Look-ups in named tables: a row name and a column name give one cell, copied from the table.

Sem:
fields: Zoradul, Zuvu, Sudiro, Neruk, Mez
Dodav: [-3.393, 0.389, -7.194, -0.624, 4.080]
Zuv: [2.842, 2.333, -3.706, -0.320, 0.337]
Tof: [-0.884, -5.902, -5.206, 4.668, 0.360]
Fege: [-3.320, -5.298, 2.486, 1.085, 4.819]
Gid: [2.413, -1.679, -2.315, 0.380, 0.627]
Sigetur: [-7.143, -5.156, -1.317, 4.439, -7.090]
Pur: [-1.104, 2.938, 2.815, 1.362, 6.640]
Gasis: [4.085, -3.931, 2.427, 3.262, -1.295]
Murege: [4.312, -3.311, 0.309, 4.069, -2.270]
Mekogum: [-3.049, -5.071, 5.257, 6.996, 3.696]
Laz: [-6.066, 4.095, 3.069, -5.674, -2.974]
Numak: [-0.102, 4.931, -0.948, -2.842, -4.465]

Sudiro of Laz = 3.069
Zuvu of Sigetur = -5.156
Zoradul of Fege = -3.320
Zoradul of Gasis = 4.085
Zoradul of Laz = -6.066
Neruk of Sigetur = 4.439
Neruk of Laz = -5.674
Mez of Laz = -2.974
Neruk of Mekogum = 6.996
Zoradul of Zuv = 2.842
Mez of Fege = 4.819
Neruk of Gid = 0.380
Neruk of Murege = 4.069
Zuvu of Fege = -5.298
Zuvu of Mekogum = -5.071

Table Dumip
fields: Sagipu, Feze, Kide, Buk, Vaga, Zar, Notib, Vud, Damet
Til: [125, 101, 145, 142, 135, 170, 153, 121, 164]
Pilig: [117, 115, 157, 127, 168, 196, 152, 108, 177]
Ramoki: [126, 103, 145, 141, 134, 168, 152, 123, 162]
Ter: [125, 101, 145, 143, 135, 171, 153, 121, 164]
Dapi: [116, 121, 159, 123, 176, 201, 151, 106, 179]
Zor: [118, 114, 156, 128, 164, 192, 152, 111, 175]
Vulede: [177, 125, 110, 179, 48, 78, 141, 165, 91]
Nerakar: [179, 132, 111, 176, 52, 78, 139, 165, 89]
Korara: [177, 124, 109, 179, 48, 78, 141, 165, 91]

Zor, Feze: 114
Nerakar, Sagipu: 179
Til, Zar: 170
Korara, Vud: 165
Zor, Kide: 156
Pilig, Buk: 127

Table Sedized
columns: Tovosi, Luso, Mipugef, Nefito, Biri, Kap, Kagigur, Soruman
Tatulud: [357, 420, 462, 478, 481, 489, 381, 353]
Suv: [457, 346, 588, 403, 412, 502, 596, 646]
Pibat: [470, 318, 505, 380, 420, 580, 543, 627]
Vutegop: [526, 206, 563, 348, 328, 419, 350, 412]
Vibubi: [359, 433, 629, 598, 524, 728, 646, 675]
Getota: [518, 469, 309, 263, 328, 142, 314, 284]
Rade: [425, 580, 388, 463, 374, 395, 569, 358]
Bop: [340, 298, 582, 558, 403, 556, 448, 347]
Sobo: [545, 408, 248, 752, 325, 409, 692, 422]

Nefito of Tatulud = 478
Kap of Vutegop = 419
Biri of Vibubi = 524
Mipugef of Rade = 388
Biri of Pibat = 420
Mipugef of Pibat = 505
Soruman of Pibat = 627
Biri of Tatulud = 481
Kap of Bop = 556
Kap of Vibubi = 728
Kagigur of Suv = 596
Kagigur of Rade = 569
Nefito of Pibat = 380
Luso of Pibat = 318
Tovosi of Tatulud = 357
Mipugef of Vibubi = 629
Kagigur of Vibubi = 646
Tovosi of Bop = 340

Table Kig
	Riv	Pav	Nizo	Reta	Roz	Biti	Dufonif	Rufanif	Fekik	Fivela
Tedo	142	194	133	129	223	74	45	175	134	215
Vesip	150	113	188	193	163	87	157	175	75	179
Marak	140	183	109	123	97	150	134	100	187	102
Tivepi	153	195	116	164	196	88	61	164	97	174
Tal	129	205	69	127	84	162	109	130	161	119
Mef	203	156	153	146	199	122	95	100	155	180
Kigupa	110	151	221	185	148	106	156	185	63	164
Febeme	111	156	201	167	198	131	110	132	119	185
Sanodum	135	194	127	96	117	186	159	110	176	116
Kam	124	145	185	139	204	128	152	135	85	179
Roza	93	176	165	157	197	153	211	147	27	224
Sek	161	158	186	190	174	108	145	168	94	162
Lek	136	177	120	93	98	189	153	131	166	107

Kam, Fivela => 179
Sanodum, Biti => 186
Lek, Riv => 136
Kam, Reta => 139
Sek, Dufonif => 145
Tedo, Dufonif => 45
Kam, Dufonif => 152
Febeme, Nizo => 201
Vesip, Nizo => 188
Tivepi, Rufanif => 164
Tal, Riv => 129
Kigupa, Nizo => 221
Tivepi, Nizo => 116
Tedo, Reta => 129
Tal, Biti => 162
Tal, Nizo => 69
Sanodum, Nizo => 127
Lek, Dufonif => 153
Roza, Rufanif => 147
Kigupa, Roz => 148

Zafimar
|  | Mav | Pabep | Batap | Zez | Mez | Butig | Vev | Fesabiz |
|---|---|---|---|---|---|---|---|---|
| Tig | 806 | -134 | -669 | -435 | -640 | 290 | -400 | -711 |
| Lafilel | 724 | -156 | -626 | -238 | -431 | 54 | -283 | -352 |
| Genov | 583 | -123 | -487 | -172 | -321 | -30 | -182 | -282 |
| Kup | 676 | -146 | -578 | -209 | -387 | 16 | -243 | -320 |
| Bara | 771 | -165 | -672 | -275 | -482 | 105 | -326 | -402 |
| Zivopif | 632 | -57 | -466 | -491 | -630 | 349 | -328 | -890 |
| Vadaf | 825 | -157 | -707 | -379 | -597 | 230 | -394 | -586 |
| Vuk | 808 | -167 | -703 | -323 | -540 | 165 | -367 | -479 |
| Pagi | 628 | -134 | -532 | -189 | -351 | -11 | -209 | -298 |
| Pumase | 509 | -23 | -348 | -471 | -573 | 337 | -271 | -888 |
| Zot | 739 | -98 | -583 | -477 | -654 | 333 | -376 | -824 |

Batap of Tig: -669
Zez of Kup: -209
Mez of Pumase: -573
Batap of Vadaf: -707
Vev of Genov: -182
Pabep of Lafilel: -156
Vev of Zivopif: -328
Pabep of Pumase: -23
Vev of Tig: -400
Butig of Bara: 105
Butig of Vadaf: 230
Mav of Zivopif: 632
Mez of Genov: -321

